A small network was shown many inputs. Here are its activations along a few directions, one row for each input.
Each table varies a few parts of the input and shows all the possible inputs, shuffled.
A made-up example of a description, with smaller parts first: one of 2 separate values, together with either a single point or one of 9 places around a ring or (one of 6 places along a line, together with one of 8 places around a ring).
Shared parts are said once, and a part with two or three values counts as separate values.
In the rows, zero is written as 128.

Table:
row 1: [117  77  76 164 190 176 129 150 168 126 144 169 119 204  98 128 135]
row 2: [101 189 153 104  70 110 154 116  67 110 105  46 163 107 112 188 169]
row 3: [121 102 123  65 149 121  85 168 138 142 126 158 138 114 158  53  87]
row 4: [143 100 163 163 141 118 120  92 165 135 126 186  98 115 131  63 131]
row 5: [102 128 163  73 118 103  77 116 112 111 104 146 169  76 139  23 148]
row 6: [100 114 119  37 145 116  72 168 125 131 124 143 167 102 153  42  89]
row 7: [144  81  98 154 187 155 126 147 185 138 138 192  90 168 116 108  93]
row 8: [105 181 141 136  85 125 163 108  84 103 103  45 151 133  98 214 180]
row 9: [139  86 121  94 159 123 102 162 167 148 140 173 114 122 152  72  84]
row 10: [102 177 107  70  99 123 150 165  82 129 128  43 156 134 127 206 113]
row 11: [150 144  74 107 103 126  97 144  63 173 162  99 210  54 188 124 108]
row 12: [133  92 126 201 155 153 128 100 165 112 123 177 105 164  84  99 174]
row 13: [141  87 121 127 169 131 115 146 179 156 145 185  97 141 146  82  72]
row 14: [142  87 107 150 178 141 123 151 183 137 142 198  87 158 140  96  82]
row 15: [120 173 128  74  95 110 147 155  97 137 140  65 123 121 143 204  91]
row 16: [141 163 124 111 107 117 162 143 111 136 145  73 102 142 139 219  84]
row 17: [144 100 149 185 149 128 128  97 169 116 122 199  87 131 126  76 140]
row 18: [106 169  96 102 115 140 160 158  99 123 126  42 145 160 113 233 125]
row 19: [124 116 167 101 122 108  90 115 124 121 107 161 140  88 144  34 146]
row 20: [141 100 163 129 131 110 108 109 153 127 121 175 115  96 137  52 143]
row 21: [140 175 170 145  77 102 166  93  96 116 121  76 108 115 124 201 141]
row 22: [131 175 151 160  86 126 174  93 102 106 113  63 123 141 108 221 164]
row 23: [116  90 118 198 159 164 133  98 154 104 123 169 120 178  84 108 192]
row 24: [120 185 174 108  65  96 150 105  81 118 117  68 130  94 127 186 148]
row 25: [132 164 106 126 116 140 171 144 117 126 136  61 117 167 122 239 108]
row 26: [145  94 139 188 157 141 131  94 171 117 117 192  91 142 102  88 151]
row 27: [133  80  85 167 185 166 123 153 179 134 144 177 104 190  98 119 117]
row 28: [151 156 122 143  75 115 101  94  49 152 142 103 215  27 174 107 166]
Q: What do these inputs look like to the network?
A: one of 2 separate values, together with either a single point or one of 5 places around a ring or one of 8 places along a line
Q: Changing only the choice among 2 separate values turns row 3 into row 19. The same change can be made to row 7. Which row results?
A: row 26
Q: Change only the choice among 2 separate values in row 15. List by row number the other rows that result.
A: row 24

Table:
row 29: [114 132 107 109 141 142 126 148 125 126 131 112 131 157 131 158 110]
row 30: [138 146 149 113 100 116 132 118 107 133 113  89 151 101 144 140 141]
row 31: [135  92 123 120 150 133  86 142 165 157 154 175 116 134 144  54  98]
row 32: [148  92 149 202 162 152 127  91 172 110 111 195  83 171  73 100 151]
row 33: [125 125 107 110 142 141 132 153 139 143 127 106 132 143 125 163 109]
row 34: [126 139 115 159 121 137 153 131 121 128 134 118 128 148 113 165 137]
row 35: [128 150 132 156 103 126 141 101 101 125 130 113 130 111 121 159 155]
row 36: [137  78 115 146 183 156 137 122 184 130 143 199  94 165 126  92 116]
row 37: [133 127 121 146 125 137 152 134 136 130 129 102 127 150 106 167 146]
row 38: [123 145 138 142 105 125 135  99 102 110 128 103 128 128 119 156 165]
row 39: [123 149 125  87 116 111 130 146 116 129 132 106 128 115 132 143  95]
row 40: [124 158 160 109  94 107 138 121 104 124 114 100 133 105 143 143 133]
row 41: [121 102 135 100 137 118  92 135 118 146 115 171 145  86 142  21 136]
row 42: [121 134 121 145 123 137 146 129 123 112 133 108 126 164 112 162 147]
row 43: [113 120 163 126 119 106  87  88 129 122 116 170 175  62 139  27 157]
row 44: [121 150 150 139 102 115 147 107 113 118 126 108 112 119 112 164 156]
row 45: [131 151 108 104 122 121 124 142 105 136 137 111 146 108 141 138  95]
row 46: [111 136 118 107 136 132 138 156 136 134 129 116 115 148 124 166 101]
row 47: [137 138 114  90 122 121 124 143 120 138 131  95 146 110 133 140 104]
row 48: [141  94 115 192 176 147 135 115 196 106 108 186  81 165 114  90 135]
row 49: [132  68 119 140 174 128 112 141 167 144 148 184 108 152 141  80  96]
row 50: [126 145 115  90 122 122 118 139 106 121 135 100 145 124 139 135 104]
row 51: [126 153 150 113  99 118 126 114  93 115 117  94 149 114 150 135 142]
row 52: [132 158 143 127  98 118 132 116  92 131 119 104 151  97 151 138 132]
row 53: [146  89 119 102 145 124  82 163 142 128 134 190 133  96 155  56 118]
row 54: [119 138 100 124 141 141 132 151 124 141 133 122 133 141 132 161 101]
row 55: [135 138 139 143 107 124 141 103 116 127 125  97 129 114 113 161 165]
row 56: [118 139 132 143 120 128 158 137 133 120 132 113 109 155 105 170 137]
Q: What do these inputs look like to the network?
A: either one of 8 places along a line or (one of 4 separate values, together with one of 5 places around a ring)
Q: Change only the place on the ring of 5 in row 38. List by row number the other rows that result.
A: row 29, row 42, row 50, row 51
Q: Which other rows belong to the same alternative as row 49? List them by row number.
A: row 31, row 32, row 36, row 41, row 43, row 48, row 53
